A small network was shown many inputs. Here are its activations along a few directions, one row for each input.
In each table, some parts of the input vary, and every possible input appears once, in random order.
Descriptions start from the smaller parts, as in this example, which fits no table here: one of 8 places around a ring, together with either a single point or (one of 2 separate values, together with one of 4 places along a line) or one of 9 places around a ring.
Shared parts are said once, and a part with two or three values counts as separate values.

A family of inputs:
row 1:  .06  .61  .31 -.29  .08  .50  .13  .28 -.09  .06  .03  .14  .37 -.26 -.41  .15
row 2:  .21 -.57 -.34  .43  .43 -.46  .53 -.18 -.22 -.26 -.12 -.39  .23 -.03 -.20 -.25
row 3:  .42  .43  .22  .04 -.46  .04 -.75  .56 -.03  .27 -.03  .19  .09  .00  .01  .44
row 4:  .51  .80  .30 -.23 -.30  .20 -.20  .37 -.04 -.01  .15  .22  .47 -.02  .09  .22
row 5: -.34 -.17 -.01 -.04  .24 -.39  .57 -.63  .14  .29 -.56 -.68 -.02  .38  .23 -.08
row 6: -.01 -.01 -.45 -.16 -.24  .17 -.24 -.55  .12 -.10  .73  .68 -.22 -.23  .02  .26
row 7: -.34 -.44 -.41 -.33 -.12  .13 -.31 -.60 -.21  .02  .61  .41 -.44 -.16  .25 -.09
row 8:  .25  .02  .02 -.09 -.34  .13 -.64  .63 -.05  .00 -.42  .14 -.30  .30  .06  .09
row 9: -.01 -.95 -.16  .68  .37 -.08  .41 -.25  .06 -.42  .07 -.21  .61  .01 -.40 -.34
row 10: -.20 -.44  .12  .00  .54 -.68  .57 -.25  .21  .12 -.17 -.45 -.25  .13  .25 -.11
row 11: -.46  .40  .28  .02 -.02  .34  .19  .31 -.11  .02 -.02  .00 -.05 -.20 -.07  .03
row 12: -.08  .33  .12 -.03 -.19  .11 -.26  .32  .22  .00 -.26 -.06 -.51  .07  .18 -.32
What is each input in this table made of?
Answer: either one of 2 separate values or one of 4 places along a line or one of 6 places around a ring

A family of inputs:
row 13: -.13 -.02  .18  .04  .16 -.07  .33 -.20  .03  .17 -.13 -.25  .39  .04 -.09  .17
row 14:  .35  .18 -.02 -.33 -.45  .18 -.82  .25 -.12  .15  .22  .46 -.12  .03  .14  .28
row 15: -.07  .43  .09 -.12 -.19  .65 -.24  .33 -.06 -.10  .18  .40  .02 -.28 -.33  .04
row 16: -.24 -.30 -.30 -.04  .02 -.07  .15 -.54  .11 -.04 -.03 -.08 -.25  .16  .17 -.25
row 17:  .09  .24  .16 -.16  .26 -.16  .46 -.05 -.08  .08 -.03 -.20  .24 -.08 -.05  .07
row 18:  .03  .06  .05 -.02  .05 -.03  .23 -.13  .02  .08 -.45 -.38  .20  .27  .01 -.07
row 19: -.42 -.43 -.11  .01  .18 -.20  .14 -.19  .02  .05 -.09 -.16 -.55  .03  .18 -.23
row 20: -.18 -.06  .21  .04  .22 -.17  .21  .23 -.07  .16 -.50 -.43 -.08  .15  .01 -.05
row 21:  .01 -.56 -.06  .38  .20 -.29  .04  .26 -.04 -.16 -.25 -.26 -.09  .08 -.09 -.23
row 22: -.19 -.13 -.21 -.18  .26 -.17  .33 -.48  .00 -.07  .39  .08 -.22 -.19  .14 -.11
row 23:  .22 -.43 -.22  .33  .05 -.15  .07 -.12  .05 -.24 -.19 -.18  .20  .20 -.09 -.25
row 24: -.01  .60  .38 -.11 -.21  .47 -.18  .56  .06 -.09  .02  .20  .08 -.10 -.04 -.05
row 25: -.39 -.39 -.17  .02  .14 -.09  .22 -.62  .11  .04  .30  .02 -.08 -.05  .07 -.01
row 26:  .33  .50  .10 -.23 -.40 -.05 -.56  .35  .15  .18 -.01  .29 -.28  .11  .25  .36
row 27:  .18  .77  .31 -.09 -.30  .09 -.31  .44  .14  .16 -.09  .05 -.11 -.03  .15  .13
row 28:  .04  .29 -.13 -.17 -.43  .47 -.50  .11 -.29  .04  .30  .48  .05 -.17 -.11  .30
row 29:  .30 -.25 -.15  .22  .28 -.25  .28 -.03 -.06 -.25  .23  .01  .23 -.15 -.13 -.10
row 30:  .08 -.51 -.10  .41  .16 -.16  .16 -.19  .05 -.15  .14 -.05  .37 -.02 -.19  .00
What is each input in this table made of?
Answer: either one of 6 places around a ring or (one of 3 separate values, together with one of 4 places along a line)
What sort of input is row 14?
Answer: one of 6 places around a ring
List by row number the other inputs of the same sort as row 28.
Answer: row 14, row 15, row 24, row 26, row 27

A family of inputs:
row 31: -.04  .46 -.04 -.40 -.35  .25 -.35 -.14 -.03  .24  .29  .37 -.12 -.06  .13  .35
row 32:  .24  .61  .32 -.21 -.28  .04 -.30  .44  .12  .18 -.17  .06  .01  .09  .13  .20
row 33: -.34 -.26 -.02  .15  .32 -.15  .51 -.17  .01 -.08 -.31 -.44 -.03  .07 -.05 -.32
row 34:  .09  .19 -.12 -.13 -.38  .22 -.57  .20 -.07 -.01  .32  .49 -.32 -.18  .04  .15
row 35: -.34 -.53 -.23 -.05  .29 -.19  .33 -.57  .02 -.07  .24 -.06 -.21 -.06  .14 -.22
row 36:  .03 -.39 -.11  .35  .39 -.05  .67 -.29 -.07 -.29  .22 -.10  .63 -.20 -.36 -.11
row 37:  .40  .47  .21 -.15 -.27  .11 -.39  .52 -.05  .12 -.21  .07  .14  .07  .01  .18
row 38:  .23  .32  .17 -.07 -.30  .23 -.50  .54 -.07  .03 -.06  .22  .04  .00 -.05  .23
row 39: -.01  .64  .28 -.23 -.28  .44 -.25  .48 -.04  .06 -.15  .13 -.10 -.02 -.04  .05
row 40: -.09  .33 -.02 -.32 -.29  .27 -.41  .03 -.07  .08  .40  .46 -.29 -.16  .18  .14
row 41: -.05 -.60 -.08  .32  .32 -.34  .28 -.11 -.04 -.09 -.21 -.34  .11  .14 -.08 -.12
row 42: -.03 -.26  .08  .19  .29 -.49  .44 -.20  .14  .06 -.29 -.52  .05  .19  .12 -.11
row 43:  .12 -.42 -.04  .27  .30 -.44  .38 -.13 -.04  .01 -.34 -.48  .19  .20 -.01 -.14
row 44:  .31  .20 -.16 -.06 -.43  .22 -.64  .17 -.01 -.07  .23  .44 -.09 -.02  .08  .16
row 45: -.18 -.69 -.35  .14  .24 -.24  .20 -.39  .02 -.14  .17 -.03 -.23 -.03 -.02 -.23
row 46:  .08  .72  .31 -.29 -.18  .20 -.20  .42  .05  .18 -.14  .12 -.15 -.01  .10  .17
row 47: -.22 -.17  .04  .10  .41 -.35  .55 -.22  .10  .06 -.28 -.46 -.10  .08  .09 -.16
row 48:  .03  .41  .23 -.06 -.35  .45 -.44  .50  .01  .06 -.07  .23 -.05 -.04 -.07  .08
row 49:  .03 -.67 -.36  .24  .17 -.27  .14 -.45  .06 -.20  .08 -.07 -.01  .15  .02 -.21
row 50:  .32  .50  .16 -.02 -.11  .44 -.15  .29 -.13 -.14  .39  .36  .56 -.32 -.37  .21
row 51: -.29 -.49 -.05  .31  .29 -.14  .33 -.16  .05 -.08 -.23 -.33  .04  .08 -.10 -.28
row 52: -.28 -.39 -.22 -.10  .22 -.21  .38 -.77  .04  .08  .11 -.13 -.06  .03  .11 -.01
Changing only one part turns row 40 into row 35. The same change can be made to row 34. Which row results?
Answer: row 45
What is each input in this table made of?
Answer: one of 2 separate values, together with either a single point or one of 4 places along a line or one of 6 places around a ring
